These are the activations of a small neural network, seen along a few directions. Each row is one input.
In each table, some parts of the input vary, and every possible input appears once, in random order.
A made-up example of a description, with smaller parts first: one of 4 places along a line, together with either a single point or one of 11 places along a line or (one of 3 separate values, together with one of 8 places around a ring).
Shared parts are said once, and a part with two or three values counts as separate values.

Table:
r1: [ 11.0   3.8  27.9  19.4 -36.9  22.9   9.9 -23.9  -2.0  -2.5  20.2]
r2: [-30.6 -34.6  10.0  11.1  -5.1  21.4   1.6  18.2  20.6 -18.3 -16.0]
r3: [-12.6  17.6   0.1 -30.3  18.0 -22.6 -15.6  -4.3   1.6  22.9 -32.8]
r4: [ 32.4  33.9 -18.2 -14.1  15.5  -9.2 -26.5  -4.0   6.5  18.2  -1.3]
r5: [  3.6   5.2 -23.2   5.0  -2.6 -62.6  75.0  -1.3  -6.7 -42.5   8.0]
r6: [-13.2  -9.6  -3.0 -21.5 -37.2  12.2 -10.8  -4.8   1.3 -17.9 -35.2]
r7: [ 26.1  24.0   4.1  -5.1  21.7   2.2  -5.6 -11.9  -7.6  26.1  35.4]
r8: [-21.6 -31.7  -4.1  31.6 -19.9  24.8  -1.9   1.5 -10.2  -6.7  19.7]
r9: [ 23.6   9.9  10.0  -1.7 -37.9  21.0  -7.6 -21.0  15.0 -19.1 -11.3]
r10: [-20.5 -11.9  -2.1 -13.7  39.2 -15.2 -13.5  36.7   9.8  22.0  -6.7]
r11: [  1.8  -6.7  -1.6  19.4  45.3   5.3  -5.1  14.8 -28.5  17.9  19.9]
Q: What is each input in this table made of?
A: either a single point or (one of 2 separate values, together with one of 5 places around a ring)
Q: Change only the choice among 2 separate values in r7. List by row number the other rows that result.
A: r1

Table:
r12: [ 20.8  32.6 -34.6 -36.0  87.1 -29.1  -8.4   3.3 -44.8  37.7   7.0]
r13: [ 18.3  41.1  14.8 -41.1  92.4 -51.5 -11.5  10.9  -7.9  19.0  17.4]
r14: [-25.9  30.1 -43.5   1.5 -54.5  -7.3  40.5  -2.9  15.2 -72.0 -25.5]
r15: [-16.4  43.0  19.4 -15.1 -52.6  56.8 -40.8  -1.2  -0.5 -14.0 -43.1]
r16: [ 33.2  18.0 -31.8  20.4 -58.9 -16.0  51.8 -38.3   6.5 -44.0  16.2]
r17: [-25.1 -44.7  48.7  30.2   5.0  61.7 -27.5  27.0  -0.4  23.4  22.6]
r18: [ 37.5 -28.3  -0.2  34.9 -41.8 -16.5  69.7 -13.7  -8.8  -6.1  49.0]
r19: [-10.0  47.6  19.7 -25.6  73.4 -72.2  -8.2 -21.0   0.7  51.1   6.4]
r20: [-73.0 -22.9 -31.1  -5.1 -26.9  -4.7  50.2  27.8  -0.9 -46.4 -12.0]
r21: [-30.2 -66.1  -6.7  16.7   1.0   1.8  64.5  17.6 -12.8 -31.0  38.9]
r22: [-69.7 -23.4  28.4 -11.8 -16.9  54.0 -58.2  16.8  -8.5 -12.1 -24.6]
r23: [ 37.1  48.0  21.9  25.4 -56.4  63.3 -26.4 -17.1  14.2  19.4  -9.1]
r24: [ 36.9  12.7 -52.9 -11.2  83.3 -41.4 -41.2  25.4 -29.2  16.9   9.6]
r25: [ 37.6 -67.5   0.4 -16.3   1.3 -35.3 -11.1 -10.4  82.6  25.3 -91.5]
r26: [ 28.7 -20.3  47.5  33.2 -35.4  36.3 -43.4 -24.1  -5.4  32.8  38.9]
Q: What is each input in this table made of?
A: either a single point or one of 4 places along a line or (one of 2 separate values, together with one of 5 places around a ring)
Q: Change only the choice among 2 separate values in r17. List by row number the other rows that result.
A: r21
Q: Change only the choice among 2 separate values in r22. List by row number the other rows that result.
A: r20
